Here are a small network's activations along a few directions, averaged over the inputs that share one value of a field.
Values that are neighbours, or in one group, have similar rows; names and order tell nothing.

Field BITUT:
ved: +4.24; +1.94; +2.68; +3.13; -3.74; -2.60; -5.30; -1.77; +4.08; +2.07; -6.08; -2.56; +3.60; +0.02; +2.54; -0.21; +3.41; -4.35
gada: -5.71; +0.09; -1.62; -1.12; +5.45; +1.66; +5.00; -0.58; -0.56; +3.95; -2.53; +0.98; -3.28; +1.71; -2.28; +1.55; -1.32; +2.23
nedu: +5.20; -1.90; +5.07; +6.75; -6.76; -5.34; -6.48; +3.31; +1.99; +1.04; -6.14; -3.85; -2.17; +3.26; +2.39; +1.91; +2.62; -3.52
guno: -3.22; +0.64; -1.82; -3.40; +3.47; +1.65; +2.70; -0.27; -0.19; -1.05; +1.98; +1.28; -0.65; +1.21; -2.27; +0.10; -2.07; +3.72
rovi: -6.06; +3.24; +3.40; -2.48; +3.99; +1.83; +4.89; +5.37; -1.08; +5.39; -2.73; -0.08; -4.09; +3.83; -2.36; +0.90; -7.66; +1.10
mumi: +5.54; -1.27; +1.45; +2.23; -4.09; -2.37; -2.10; +2.27; +6.64; -3.86; -1.55; -0.97; +1.24; -1.16; +2.57; -0.71; +2.26; -0.37
niv: +2.06; -0.92; -3.21; -0.78; -1.11; +1.00; -0.05; -0.79; -0.41; -1.68; +5.06; -0.33; +4.87; -1.70; +1.19; -1.49; +2.20; -1.39
vuk: +1.32; -2.51; -1.70; -0.39; -0.40; +0.21; -2.32; -3.79; -3.94; -3.45; +8.41; -0.30; +1.53; -2.89; +0.02; +0.02; +0.65; +3.08
vutu: -2.71; +0.46; -2.42; -1.79; +2.40; +4.36; +0.99; -3.98; -3.92; -2.36; +2.43; +4.18; +0.78; -0.31; -1.90; -0.46; +1.20; +0.37
kad: -4.18; +2.08; +0.84; -2.06; +4.13; -2.55; +5.59; +1.41; -0.75; +2.67; -0.95; +0.92; -4.31; +0.35; -2.40; -0.45; -3.86; +1.03
bod: +3.52; -1.86; -2.66; -0.08; -3.34; +2.15; -2.90; -1.17; -1.85; -2.72; +2.10; +0.72; +2.49; -4.31; +2.51; -1.16; +2.56; -1.90
The values of BITUT form a line.
A walk along BITUT starts at rovi and steps to its neighbour kad. Put nedu, guno, vuk, vutu in the order it reaches them.
> guno, vutu, vuk, nedu
Which values are neighbours of bod? Give them in the order they are listed.
> mumi, niv

Field KUR:
nefer: -5.94; +1.90; -0.35; -2.58; +5.57; -1.14; +4.55; -0.86; -2.31; +3.26; -0.56; +0.76; -3.75; +2.12; -3.57; +0.69; -3.25; +2.60
lon: -5.60; +3.54; +2.80; -2.01; +4.80; -0.31; +8.04; +4.82; +3.65; +5.84; -6.58; +0.77; -4.49; +1.54; -1.78; +0.03; -5.46; +0.00
mavu: -4.72; +1.23; -1.15; -2.16; +4.59; +3.67; +2.66; -1.31; -3.59; +0.39; +3.46; +2.06; -0.28; +2.87; -2.84; +0.41; -2.36; +2.20
zugat: +0.67; -2.02; -4.65; -1.57; +1.35; +2.83; +0.37; -3.17; -3.37; -4.02; +8.26; +1.81; +2.31; -2.97; +0.17; -1.17; +1.23; +1.89
kom: -5.25; +1.10; +0.94; -2.41; +3.68; +0.44; +4.49; +2.68; +0.06; +3.02; -3.63; +0.69; -4.93; +1.89; -2.48; +1.24; -4.23; +2.74
bazu: +5.33; -0.58; -0.16; +2.19; -4.74; -2.08; -4.94; -0.57; +2.12; +0.02; -2.16; -2.56; +3.43; -1.97; +3.25; -0.63; +3.57; -3.46
kat: +5.28; -2.48; +4.54; +6.36; -8.14; -6.00; -6.11; +5.53; +1.41; +0.78; -8.22; -3.43; -3.95; +3.39; +2.38; +1.82; +2.75; -4.53
supum: +3.14; -0.53; -3.01; -1.99; -1.22; +0.56; -1.38; -3.47; -0.79; -4.83; +6.96; +1.01; +4.65; -4.71; +1.10; -2.35; +1.96; +0.37
sib: +5.50; -1.06; +3.24; +4.29; -6.21; -2.52; -6.04; +2.30; +4.73; +0.85; -5.01; -4.12; +2.31; +1.33; +3.26; +1.08; +2.86; -2.83
suk: +4.11; -0.78; -1.02; +1.00; -2.70; +1.02; -2.60; -2.76; +2.41; -4.26; +1.91; +1.03; +4.48; -2.75; +1.89; -1.32; +4.11; -1.28
safi: -2.53; -0.33; -1.18; -1.11; +3.01; +3.52; +0.96; -3.18; -4.32; -1.05; +5.57; +1.97; +0.22; -0.72; -1.38; +0.19; -1.18; +2.31
The values of KUR form a line.
Fewest steps between kat and lon?
> 10
Which values are neighbours of safi? Give them in the order they are listed.
> mavu, zugat
Which values are neighbours of bazu? Give them in the order they are listed.
> sib, suk
